Each row has a name. After each piece below comes the name of the row it's from, unless a question asks for something else. Each question is about the rows just above it. Places in a row count from 0.

[ -9  -1  -3 -18  -2 -37 -23 -31  -6   5 -14  11 -21  -4 -24   1  44  17
   6 -34   0 -15  -6   1  29 -14   0  -1 -10   8   7  -7 -10   2  84  -6
  20  12   0  13  47]  mok
[ 16  20 -18 -19  16   1   9  -2  -5  -3 -23  -3 -49  11   0 -11 -20   3
   1  18 -37   3   9 -15 -11  -8 -20  -9  25   1  -2  -6  -9  27  -6   1
 -27  -1   3   0   8]  Sidum
[ 47  20 -31   0   2 -10  13   5   1  -4 -23  -1  -3  -7  -6 -14   6  -6
   8 -34 -37  -1  29  -2  84  17   1 -24   7   1 -10 -14  -9  44   0  11
 -18 -21  12  -6 -15]  bubig
[ 52  20   3  -2  33  13 -13  12  -8 -21 -18 -15  23  12 -13 -26  10  13
   6  14 -37  17  10   7  86 -14 -22  13 -57   1 -12  23   1  19  -5 -13
  17  -4  -9 -13   5]  zol
[ 12  17  -7   1   6 -31   1 -14 -15 -10 -37  13 -18  44  11   0   1   8
  -6  84 -21  -1   2  -3   1  -1 -24  20  -9 -10  -4 -23  29  47 -14  -6
  -6  -2   7   5 -34]  Bas
[  5  20  11  12 -18   0 -26   1  -2 -10 -63  58  70 -17  -8   8   5   2
  -3 -78 -37  -3   6  20  29   9  41 -25 -86   1  17   7   0  57 -12   9
 -44 -13  -4  -8  22]  zami
find: [29 47] | Bas
Which row holds these entries in another order? [-15  47  20 -31   0   2 -10  13   5   1  -4 -23  -1  -3  -7  -6 -14   6
  -6   8 -34 -37  -1  29  -2  84  17   1 -24   7   1 -10 -14  -9  44   0
  11 -18 -21  12  -6] | bubig
Put [-15  -6  12 -21 -18  11   0  44  -9 -14 -10   1   7 -24   1  17  84  -2
  29  -1 -37 -34   8  -6   6 -14  -6  -7  -3  -1 -23  -4   1   5  13 -10
   2   0 -31  20  47] back in order: which row is it? | bubig

[ 30 -31  33  -3 -17 -11  10 -14  20 -10  -8  23 -32  19 -28 -26  18  11
 -34 -24  12  23 -10  15  -4  -3  25] : leleg
[ -6  25 -24   4 -13  33  -9  -1 -34   1  33  23  -6 -23  -7   4 -44  32
  23  32  -1 -15   6 -35   7  32  -6] : Geto
[  4 -20 -14  -5  30  -5  29 -24  -3 -37   0  46  -1 -20  51  -6  -4   9
   8 -13 -36   5   1  18 -26   3  29] : Nen
[ 15 -13   9   2  -8   3  23 -11 -25   9 -24  19  34  34 -56 -27  -3 -24
  -7   2   1  40  19   0   1  -6  53] : nuno
[-13   0   1  -2   6  -8 -27  16  37  -2  13 -38 -26 -15  35  24  15  11
  -1   7   5 -32 -21   4   1  -2 -60] : gil
[  5   0 -23   2  -3  26  20 -20 -63  -7   9  71  10 -10 -14 -14 -47  15
  20   9 -14  11  23 -17  -3  22  42] : lum
[  1   9   1   3 -25   0 -16  16   5  37   1 -39  10  35 -62  -1   1   0
   3   3   3   8   1 -10  21  -9   3] : Tatat
[-13  10 -21  -2  15   2  -9   0  11 -24  33   5 -34 -55  74  21  -7  37
  14  11 -15 -38 -13   0  -8  14 -31] : sazi
[  2 -13  30  -3   8 -32  -4  10  53   3 -25 -52   2  25   8   3  53 -30
 -27 -21   8   6 -14  27  -2 -32 -14] : Rivi
[ -6  46 -24  -5 -13 -19 -14 -37   9   3  29  30  18  -3   8  -4 -20   1
  -1  29 -26 -36   4   0  -5   5  51] : bor
[ 10 -31  15  -4  18 -26  23  -8  20 -11 -32  -3  11  20  12 -10  30 -28
 -17 -34 -10  23  -3  33 -14 -24  25] : vez
Put [-37 -36 -26 -24 -20 -20 -14 -13  -6  -5  -5  -4  -3  -1   0   1   3   4
   5   8   9  18  29  29  30  46  51] back in order: which row is it? | Nen
Every place of [-20] in lum: | 7
At which places does Tatat hold [1]? | 0 2 10 16 22
Every place of [10] in Tatat: | 12
Which row holds [ 16   5  37   1 -39  10  35 -62  -1   1   0   3]? | Tatat
Put [-14 -24  25  10 -31  15  -4  18 -26  23  -8  20 -11 -32  -3  11  20  12
 -10  30 -28 -17 -34 -10  23  -3  33] back in order: which row is it? | vez

[-24   9 -19  -3   3 -56  10  -6 -41   5  10 -38   9 -42 -44  21  -8  10] = gido
[ 58  14  -2  10   9  26 -20  71  31  68   9 -38  68 -52  33   9   9  68] = Gal
[ -2  68   9 -16   9  10  10  14  71  58   5  26 -20 -53  31  -5 -38  33] = Roz
The row with [  9 -38  68] is | Gal
At which places does Roz hold [31]? | 14
Put [ 68   9   9  33 -52  68 -38   9  68  31  71 -20  26   9  10  -2  14  58] back in order: which row is it? | Gal
Every place of [9] in Gal: | 4 10 15 16
Where do [14 -2 10  9 26] appear? | Gal

[ 34 -54   4  16 -13  22 -18  -1 -54  17 -13  -7  42 -17  67 -36 -61  24
  23  10  33 -33  16  13 -13  39   8  37  81 -39  -4 -16 -19  37  36  65
   0  25  -1  69  67 -43]  Fif
[ 23   0 -17 -13  -4 -39  13 -36  16  23  10  17  39 -33 -19 -16 -61  67
  69   8  37  42  -1 -54  67  65 -54 -13  34  25  -7  -1 -43  16  33  22
 -18  36  81   4 -13  37]  sas
[ -9 -17  18 -17  51  56 -39  10 -73  -3 -29  30 -14  44 -11  -3  21  11
   9   0 -29 -44  18   9   2  61  57  27   9   9  13 -23   0   4   0  12
  30 -20  -2 -12  -8 -22]  Kobir
[-17 -22  13  57  27 -23 -29  30   0  51   2  18  24   0  56  -8  30   9
 -73  61 -44 -39  44 -11  -4 -20  -2   9 -17   4  -3   0  -9  12 -29  -9
 -12  18  11  -3 -14  21]  vibin
[-34   3  22  29  28 -38  17  11  31  29 -32 -27  15  18  11  27  33  11
 -36   7 -29  -4  11 -15  29   5  -9  -1 -56  14   9 -11  11 -21 -34 -50
  13  31 -20 -28  -5  50]  sig
[  2  20  63  16  21  -9 -18  -8  -6  17  35  54  -4  -7  36  28  75  17
 -23  26 -86  11  47 -31 -11 -64 -50 -21 -44  74  32   5  10 -50 -57 -11
  15   3 -20 -33 -73  38]  Zirag
[-16 -26  15  62  27 -25 -35  33  -4  54   5  21  25  -3  62 -12  30   9
 -78  66 -49 -41  49 -11  -5 -23  -5  12 -15   4  -2   1 -13  14 -32  -7
 -17  18  14   1 -15  20]  mumu
[ -8  55 -23 -25  20  38  53  -4  50 -21 -10  -1   1  35 -39  28   8  -3
  33 -13  47  16 -41  15   0  31  48 -27  -7 -11 -20  -8  51   4  40   2
  40  10   1 -26  13   2]  Rin
[ 44 -38 -15 -10   8   8   7  22 -17 -19  28 -40   0 -37  -4 -24 -63  -3
  40 -23  32  13  10  24  32  49   2 -37  73 -49  13  42 -11  63  26  24
 -53  -3  53  81  85 -14]  zekek
Every place of [8] in zekek: | 4 5
Which row holds these entries in another order? [ 21 -14  -3  11  18 -12  -9 -29  12  -9   0  -3   4 -17   9  -2 -20  -4
 -11  44 -39 -44  61 -73   9  30  -8  56   0  24  18   2  51   0  30 -29
 -23  27  57  13 -22 -17] | vibin
Every place of [-10] in zekek: | 3
Places of [9] in row Kobir: | 18 23 28 29
[-20  -2 -12  -8 -22  -9 -17  18 -17  51  56 -39  10 -73  -3 -29  30 -14
  44 -11  -3  21  11   9   0 -29 -44  18   9   2  61  57  27   9   9  13
 -23   0   4   0  12  30] is which row reordered? | Kobir
Every place of [67] in Fif: | 14 40
Put [  0  25  -1  69  67 -43  34 -54   4  16 -13  22 -18  -1 -54  17 -13  -7
  42 -17  67 -36 -61  24  23  10  33 -33  16  13 -13  39   8  37  81 -39
  -4 -16 -19  37  36  65] back in order: which row is it? | Fif

[-84 -10 -31   6 -12  -3  -9  -2  -1  15  -9   7  11  12  -7  -4  -1  -5
  -7  11  26 -11   5   2 -14  18  -7  16  -1 -46 -37 -16  14  -2   9  36
  -9  -8  13   5 -10   0   6  -2   2  22   3  -3   3  17  -2   9]  Keri
[-20  19 -14 -11   0   3 -10 -11   4  62   3   1  10   5  -5   5  -7 -15
  24   4 -15  24  15  -8  -8   8   3 -11   1 -31  -3 -15  49 -11   6 -24
   8 -11   4  18 -15  -4   8   6  -1  29   5   7   5  13   5   0]  biz
[-27 -23 -17  -2 -26   1   1   1 -12  20   1   1  -6  -3   2  -8  -2  -5
  10   1   5   4 -13  -2   6   8   8  11   7 -11   9  23  -5   9 -12  -9
  -6   2  11  15  10   2  10  -5  -5 -19   1   5   1 -10  -9  -6]  popub
[-28 -10   5   0  23  -1  13  10  -1   9  10   0   6  -9   1  10  -6 -14
  -2   6  -5   0  -5  -4   5   7   6  -4  -2  -5   1   9 -23   3   1   7
   2   3   4  -3  15  -2 -17  -4  15   2 -13  -4   4  34   5  -6]  difo
[-12  -4  -9  -2  -1  15  -9   7 -16 -45  13  -1   0  -4   0   2   3 -11
  28   5  23  21   0  -4  13  16   7   0  -3 -11  -4  13 -18   8 -12  12
   0  -7  -4  -1  -1 -13  -7   4  -5  46  12  -1   2 -47  -3  16]  ner
[ 27  -2  -1   1  -1   2  24 -16   0  32  -8  -4  -9   9   4 -14  -1   5
  -3  -3 -10   2 -13   3   3   1  -3  -3  11  -9   7  -6 -14   4  -4   4
  -1   3  27  14   1   1  -1   0 -16   3   0 -26  -2  -2  12   4]  beza
[-16  -1  -8   3  -3 -14   3  27  -4  -9 -10  32  14   0   3   0  -2   1
   9   2  -1   0 -14  -3  27   1 -26  -1  -2 -13  -4   5  -1  -6  -3   4
   3   7   1  -2   4   2   1  -3 -16  11  -1  12   3   4  24  -9]  desa
[-84 -10 -31   6 -12  -3  -9  -2  -1  15  -9   7  11  12  -7  -4  -1  -5
  -7  11  26 -11   5   2 -14  18  -7  16  -1 -46 -37 -16  14  -2   9  36
  -9  -8  13   5 -10   0   6  -2   2  22   7   0   0 -43   6 -18]  gemu
Where do [-84 -10 -31   6 -12  -3  -9  -2  -1  15  -9   7  11  12  -7  -4  -1  -5
  -7  11  26 -11   5   2 -14  18  -7  16  -1 -46 -37 -16  14  -2   9  36
  -9  -8  13   5 -10   0   6  -2   2  22   3  -3   3  17  -2   9] appear? | Keri
At which places does ner hold [-4]? | 1 13 23 30 38
Places of [-15] in row biz: | 17 20 31 40
Put [ 14  -1   3  27 -26   3  -2   0 -10   7  -4  -1   1   2  -1   3 -16  32
  27  -6  -3   4   9  -3   2 -14  -3   5  -1   0   1  -9   3   4  24  -1
  -8  12 -13  11   4   1  -2  -3   0 -14   4   1  -9  -4 -16  -2] back in order: which row is it? | beza

[28 39 -3 15] -> Ruv
[-24  17 -26   1] -> zeger
[-25  36  -8 -27] -> Zuki
[ 35 -62  -9  37] -> gopi
[ 38 -45  36 -27] -> vano
[15 28 39 -2] -> Mas
[  8  15 -21  -6] -> Tif
[ 35 -62  -9  -7] -> begez
[ -1 -22  28 -38] -> Fivug
[ 56 -27  37  12] -> pora
[ 56  12  36 -27] -> bom
[-24  17 -26 -60] -> kuri
The row with [39 -3 15] is | Ruv
[15 -2 39 28] is which row reordered? | Mas
Which row holds these entries in another order? [-27  12  36  56] | bom
Which row holds [  8  15 -21]? | Tif

